These are the activations of a small neural network, seen along a few directions. Each row is one input.
Each table varies a few parts of the input and shows all the possible inputs, shuffled.
Descriptions start from the smaller parts, as in this example, which fits no table here: one of 6 places along a line, together with either a single point or (one of 2 separate values, together with one of 5 places around a ring) or one of 11 places around a ring.
Shared parts are said once, and a part with two or three values counts as separate values.
(in the rows, 128 means zero)

Other details of the inputs vary at random and push rows far along three fixed directions, the same in every table; ignore that.
To show where, the next rows are all for the same input, with only those details redrawn:
[134  94 158 148  90 222 121 205  83  96 120 140 138]
[144 129 112 117  97 121 133 134 130 111 127 112 125]
[143 130 113 118  97 122 133 136 129 112 127 113 126]
[132  97 119 127 152 121 114 100 132 127 139 136 145]
[131  98 121 128 151 121 115 101 132 127 139 135 145]
[110 149 151 133 125 100 146 136 122 149 133 132 155]
[110 149 151 133 125 100 145 136 122 149 133 132 155]
[143 130 114 118  96 123 133 136 129 112 127 113 126]

A family of inputs:
R1: [136  98 129 128 169 121 121 111 146 126 121 134 128]
R2: [137 139 118 115  95 136 123 126 127 127 128 107 109]
R3: [133 139 109 112 105 138 128 131 135 128 117 105 108]
R4: [143 134 109 123  94 121 130 129 124 112 120 117 124]
R5: [131  98 121 128 151 122 115 102 132 127 139 136 146]
R6: [ 97 164 148 142 130 115 147 124 127 147 130 130 142]
R7: [113 153 147 128 139  95 140 147 114 152 122 137 141]
R8: [139 146 116 120 113 133 132 136 141 109 130 119  98]
R9: [120 108 120 130 158 136 119  94 144 124 144 129 133]
R10: [130 102 113 128 157 129 119 100 131 135 118 141 140]
R11: [132 137 111 118  99 131 130 131 130 114 139 106 112]
R12: [130 111 120 128 162 125 104 101 125 133 149 134 119]
R13: [134  87 125 128 162 164 104 115 135 106 136 141 107]
R14: [136  99 129 126 168 122 119 109 145 124 123 138 128]
R15: [123 110 116 123 168 126 108 107 124 133 140 135 118]
R16: [ 93 162 139 137 135 113 146 133 123 152 126 129 139]
R17: [108  75 155 158 153 236 105 165  86 122 122 161 139]
R18: [132 100 120 123 157 129 112 103 137 141 117 134 140]
R19: [118 156 151 139 134 100 145 144 133 150 129 144 142]
R20: [134 143 111 123 100 139 136 120 134 116 122 112 110]
R21: [147 136 113 123  97 129 138 123 134 114 110 117 123]
R22: [103 159 158 132 145 110 148 140 135 148 129 128 124]
R23: [150 130 117 114  94 125 124 127 128 124 117 112 122]
R24: [114 153 160 130 138  98 148 142 133 143 121 141 136]
R25: [101 160 148 136 124 113 142 124 114 158 134 133 137]
R26: [137 100 121 133 155 116 110 107 138 127 137 148 131]
R27: [150 133 120 117  98 131 131 126 139 120 110 111 123]
R28: [ 95 119 186 167 125 204 135 208  77 134 107 163 164]
R29: [119 154 154 137 129  94 138 140 119 151 133 142 141]
R30: [110 152 153 136 129 106 152 135 133 144 126 131 156]
R31: [149 132 112 114 108 115 124 143 123 118 121 115 111]
R32: [138 142 118 117  99 140 130 122 140 122 121 105 110]
R33: [125 108 121 134 158 126 109 104 137 130 149 142 118]
R34: [138 107 125 129 164 122 116 107 144 122 129 148 131]
R35: [126 109 119 124 164 126 105 106 125 136 144 133 117]
R36: [140 144 113 125 109 133 131 139 140 116 135 118 100]
R37: [145 117 117 122 112 165 126 152 135  97 119 107  90]
R38: [127 138 104 115 109 134 136 137 137 115 129 104 111]
R39: [131 141 109 124  97 132 128 126 123 114 131 111 111]
R40: [113 153 149 136 121 103 145 127 114 156 123 139 150]
R41: [154 134 113 118 105 116 124 140 123 116 126 116 114]
R42: [139 130 105 115 107 125 137 141 137 112 117 111 125]
R43: [107 162 153 138 133 105 136 136 119 153 145 136 128]
R44: [131 105 119 136 153 128 118  94 137 122 124 139 145]
Describe the family of inputs behind these rows.
Answer: one of 2 separate values, together with either one of 10 places along a line or (one of 3 separate values, together with one of 4 places along a line)
The inputs of R9 and R30 match in every part but the choice among 2 separate values. If R16 is changed in the same way as R9 into R30, which row does it become?
Answer: R28
The inputs of R21 and R20 match in every part but the choice among 2 separate values. If R1 is changed in the same way as R21 into R20, which row does it become?
Answer: R37
Change only the choice among 2 separate values in R6. List by row number the other rows that result.
Answer: R44
Change only the choice among 3 separate values in R30. List by row number the other rows that result.
Answer: R5, R42
Change only the choice among 3 separate values in R32. List by row number the other rows that result.
Answer: R2, R3

A family of inputs:
R45: [109  92 166 146 187 126 121 125 123 156 123 163 171]
R46: [144 159 127 126  57 132 138 170 117 104 140 110 105]
R47: [163 111  59  99 110 134 118 106 163  75 128  90  70]
R48: [115  99 105 125 174 114  99  49 125 153 152 137 152]
R49: [147 182 133 117  67  91 164 171 130 129  91 108 122]
R50: [173  96  67 101 144  96  88  68 149 111 137 119  93]
R51: [103 216 161 124 107  82 172 161 134 164 110 118 114]
R52: [186  86  65  98  99 150  92 123 130  78 133 101  78]
R53: [139  68 150 151 120 229 112 197  94  85 111 152 149]
R54: [109 182 157 137  97 125 161 161 136 132 133 120 117]
R55: [116 142 108 119 165  48 127  79 143 152 158 128 136]
R56: [127  66 180 166 135 226 116 178  92 104 124 173 165]
R57: [110 106 138 133 197 124 113  98 142 148 137 143 126]
R58: [ 82 133 164 149 169 104 141  92 120 184 125 152 198]
R59: [ 95 183 141 130  90 138 158 143 120 146 118 106 125]
Describe the family of inputs behind these rows.
Answer: one of 3 separate values, together with either a single point or one of 4 places along a line
The inputs of R56 and R54 match in every part but the choice among 3 separate values. If R49 is changed in the same way as R56 into R54, which row does it become?
Answer: R51
Change only the choice among 3 separate values in R58. List by row number the other rows that result.
Answer: R48, R59
List by row number the other rows that have the choice among 3 separate values in common with R50.
Answer: R46, R48, R52, R55
